These are the activations of a small neural network, seen along a few directions. Each row is one input.
Each table varies a few parts of the input and shows all the possible inputs, shuffled.
A made-up example of a description, with smaller parts first: line(4) and (point or ring(9) or (values(2) and ring(8))).
Shared parts are said once, and a part with two or three values counts as separate values.
In the rows, 128 means zero.

Other details of the inputs vary at random and push rows far along three fixed directions, the same in every table; ignore that.

Table:
x1: [143 101 109 124 140  84 134 101 101 107 161 160]
x2: [139  92 107 133 147  79 128 101 114 112 148 142]
x3: [ 32 174 122 146 140 175 104  61 189  81 111 153]
x4: [147 110 129 152 125 149 133 153 140 153  98 109]
x5: [ 12 159 133 132 100 196  83  55 179  73 127 152]
x6: [135  95 100 101 107 101 121 100  82 102 153 136]
x7: [143 122 132 153 127 122 146 149 163 166 113 118]
x8: [140 104  92 102 114 100 120  98  77 105 142 140]
x9: [135 236 187  61 172 127 144 194 113  96 119 106]
x10: [153 105 120 153 117 155 138 150 138 151  98 107]
x11: [134 134  99 120 128  97 122  97 103 135 143 147]
x12: [133 102 102  96 101 105 126 102  74 109 160 148]
x13: [130 127 110 113 119 101 127 103 100 137 155 145]
x14: [140 126 135 147 123 144 146 149 150 173 120 114]
x15: [137 118  98 119 118  84 131  99 107 135 149 152]
x16: [138 125  96 113 117  86 134  98 101 133 148 154]
x17: [131 238 198  67 184 130 128 196 116  88 120  92]
x18: [146 102 105 116 115  93 102  99  74  95 154 144]
x19: [142 133 126 147 123 136 152 149 159 166 109 119]
x20: [146 111 138 160 124 149 125 154 141 152 105 115]
x21: [141 102 133 141 105 161 148 158 141 153 116 111]
x22: [142 101 140 143  98 161 144 162 138 153 123 115]
x23: [135 106 134 142 116 155 143 155 145 155 107 109]
x24: [132  93 110 101  95 102 118 104  74 109 169 152]
x25: [ 42 178 155 162 127 200 110 105 215 141 101 132]
x26: [132  84 117 106  96  99 111 105  81 101 172 144]
x27: [137 104 144 142 102 159 142 162 139 158 121 119]
x28: [135 126 106 126 131  92 118 100 111 130 145 140]
x29: [141 112 127 159 150 129 153 147 157 155 107 122]
x30: [146 130 121 156 131 137 142 143 151 174 110 117]
x31: [143 209 192  49 166 132 129 203  86  63 126  90]
x32: [140 120 136 144 120 132 154 150 154 175 121 125]
x33: [137  98 150 146 106 154 136 164 145 150 124 112]
x34: [145 117  94 101 117 101 115 100  68 101 141 142]
x35: [139  99 105 131 145  85 132 102 112 114 145 142]
x36: [141 106 149 164 154 124 146 152 167 146 123 128]
x37: [143 128 128 157 137 128 138 145 153 176 111 120]
x38: [139 114  91  97 113 105 123  99  74 103 139 140]
x39: [127 120 116 119 121  99 122 104 109 131 156 140]
x40: [140 102 154 166 158 122 142 153 171 143 124 127]
x41: [141 105 112 125 144  84 135 105 105 113 158 162]
x42: [143  98  93 103 113  96 118  99  78  99 144 134]
x43: [142 124 136 159 142 123 131 147 160 165 113 112]
x44: [142 123 132 157 138 133 136 145 147 181 120 120]
x45: [ 14 166 125 132 113 192  73  48 181  62 110 145]
x46: [141 105 145 164 153 124 149 151 163 152 122 134]
x47: [142 121 135 157 139 132 134 146 151 175 122 115]
x48: [147 106 118 145 115 158 145 150 141 150  96 105]
x49: [157 221 182  53 182 124 118 198  78  55 109  86]
x50: [147 101 146 165 125 144 117 155 148 144 108 108]
x51: [136 112 146 149 125 125 144 150 165 163 124 117]
x52: [159 237 177  50 174 134 122 195  65  52 113  99]
x53: [ 17 181 127 133 118 194  68  49 173  59 109 148]
x54: [135  89 104 103 108  97 117 100  83 100 155 134]
x55: [140 120 141 159 144 130 128 148 155 170 122 113]
x56: [139 220 186  46 164 139 136 200  83  70 122  98]
x57: [141 119 136 154 131 118 140 149 166 161 115 116]
x58: [ 35 164 132 137 112 164 100  62 186 103 132 156]
x59: [142 127 129 154 136 138 139 144 146 182 119 121]
x60: [ 35 172 123 130 106 172 104  56 177 101 132 160]
x61: [135 110 132 140 114 160 146 155 145 156 104 110]
x62: [139  98 100 131 144  85 135 101 109 121 144 147]
x63: [138 101  90  93 101 105 127  95  71 100 154 141]
x64: [134 127  98 118 126 104 120  93  94 134 156 146]
x65: [147 114 135 159 121 153 129 154 139 153 102 116]
Description of these inputs: line(5) and (values(2) or ring(5) or line(6)).
The inputs of x23 and x61 match in every part but the line(5) part. If x20 is changed in the same way as x23 into x61, which row does it become?
Answer: x65
The inputs of x46 and x36 match in every part but the line(5) part. If x56 is changed in the same way as x46 into x36, which row does it become?
Answer: x5
A walk changes only the ring(5) part. It starts at x51 and steps to x17. List the rest of the walk in order.
Answer: x55, x43, x57
A walk changes only the line(5) part. It starts at x60 and steps to x32. List the rest of the walk in order.
Answer: x9, x58, x51
Which other rows agree with x48 in the line(5) part? List them by row number.
Answer: x1, x3, x10, x14, x19, x21, x22, x30, x52, x60, x63, x64
A walk changes only the line(6) part. It starts at x50 and steps to x49. List the rest of the walk in order.
Answer: x45, x54, x31, x26
Which other rows does x3 become when the line(5) part takes its other values? List them by row number.
Answer: x2, x29, x35, x62

Table:
x66: [119 127 121 106 113 130 108 109  95  97 141 134]
x67: [ 90 188 141 115 148 144 113 114 145 104 119 131]
x68: [ 99 169 129 111 137 132 119 105 128 104 132 143]
x69: [159 131 146 122 147 119 143 168 119 126 122 115]
x70: [106 138 127 112 128 119 112 103 120  99 143 138]
x71: [159 127 146 116 127 138 132 173 107 124 115 103]
x72: [111 129 122 114 126 116 115 101 113 101 148 144]
x73: [156 143 144 121 151 121 145 166 121 136 121 115]
x74: [156 136 139 109 130 134 146 169 113 132 116 105]
x75: [121 132 118 103 111 129 110 109  93 100 140 134]
x76: [ 94 179 139 116 148 140 111 113 142 102 120 131]
x77: [152  76 129 184 126 140 148 152 169 180 107 118]
x78: [155 137 148 117 142 120 143 168 121 135 124 112]
x79: [155 135 149 121 148 122 144 169 120 131 124 114]
x80: [134  55  80 152  80 119 132  88 122 159 141 144]
x81: [ 83 203 146 113 149 152 113 116 153 103 113 129]
x82: [156 151 141 119 147 117 145 164 123 144 121 114]
x83: [ 93 106 122 165 110 152 119 102 176 150 121 134]
x84: [157 144 142 117 142 119 148 166 119 142 124 117]
x85: [145  95 132 179 132 141 143 151 173 182 104 111]
x86: [133 103 104 106 113 109 121 104  88 101 147 138]
x87: [ 98 164 131 105 128 127 115 107 127 104 137 137]
x88: [101  96 114 169 110 148 125  98 167 152 124 143]
x89: [113  87 103 156  84 151 118  98 139 155 128 137]
x90: [139  99 140 174 120 152 149 158 177 186 107 112]
x91: [109 146 122 110 130 120 119 102 114 105 144 147]
x92: [158 126 142 114 134 133 143 171 114 119 111 104]
x93: [207  18  57 114  78  44 134  97  24 154 185 150]
x94: [134 108 102 103 110 107 123 104  86 104 146 138]
x95: [155 145 145 115 139 120 146 167 121 141 125 114]
x96: [103 150 128 120 139 127 111 104 130  95 132 139]
x97: [157 138 145 122 152 116 141 166 120 134 123 112]
x98: [100  92 115 176 116 149 123  96 171 151 123 143]
x99: [ 86 126 128 170 123 164 120 105 187 148 110 134]
x100: [103 159 128 114 138 130 118 106 125 106 135 143]
x101: [106 135 125 114 127 118 110 100 120  94 141 139]
x102: [160 141 143 125 154 114 138 164 124 131 115 109]
x103: [ 88 118 127 163 111 158 120 104 181 151 119 133]
x104: [157 145 142 120 148 116 144 164 121 142 123 114]
x105: [113 124 119 115 124 113 113  97 112  96 147 145]
Describe the family of inputs behind these rows.
Answer: line(5) and (values(2) or line(6))
The inputs of x86 and x80 match in every part but the line(5) part. If x85 is changed in the same way as x86 into x80, which row does it become?
Answer: x81
The inputs of x94 and x92 match in every part but the line(5) part. If x78 is changed in the same way as x94 into x92, which row does it become?
Answer: x105
Which other rows does x103 become when the line(5) part takes its other values? List them by row number.
Answer: x70, x83, x87, x101
Which other rows agree with x93 in the line(5) part? List them by row number.
Answer: x67, x74, x90, x91, x100, x103, x104
Which other rows does x75 become when the values(2) part takes its other values? List them by row number.
Answer: x94
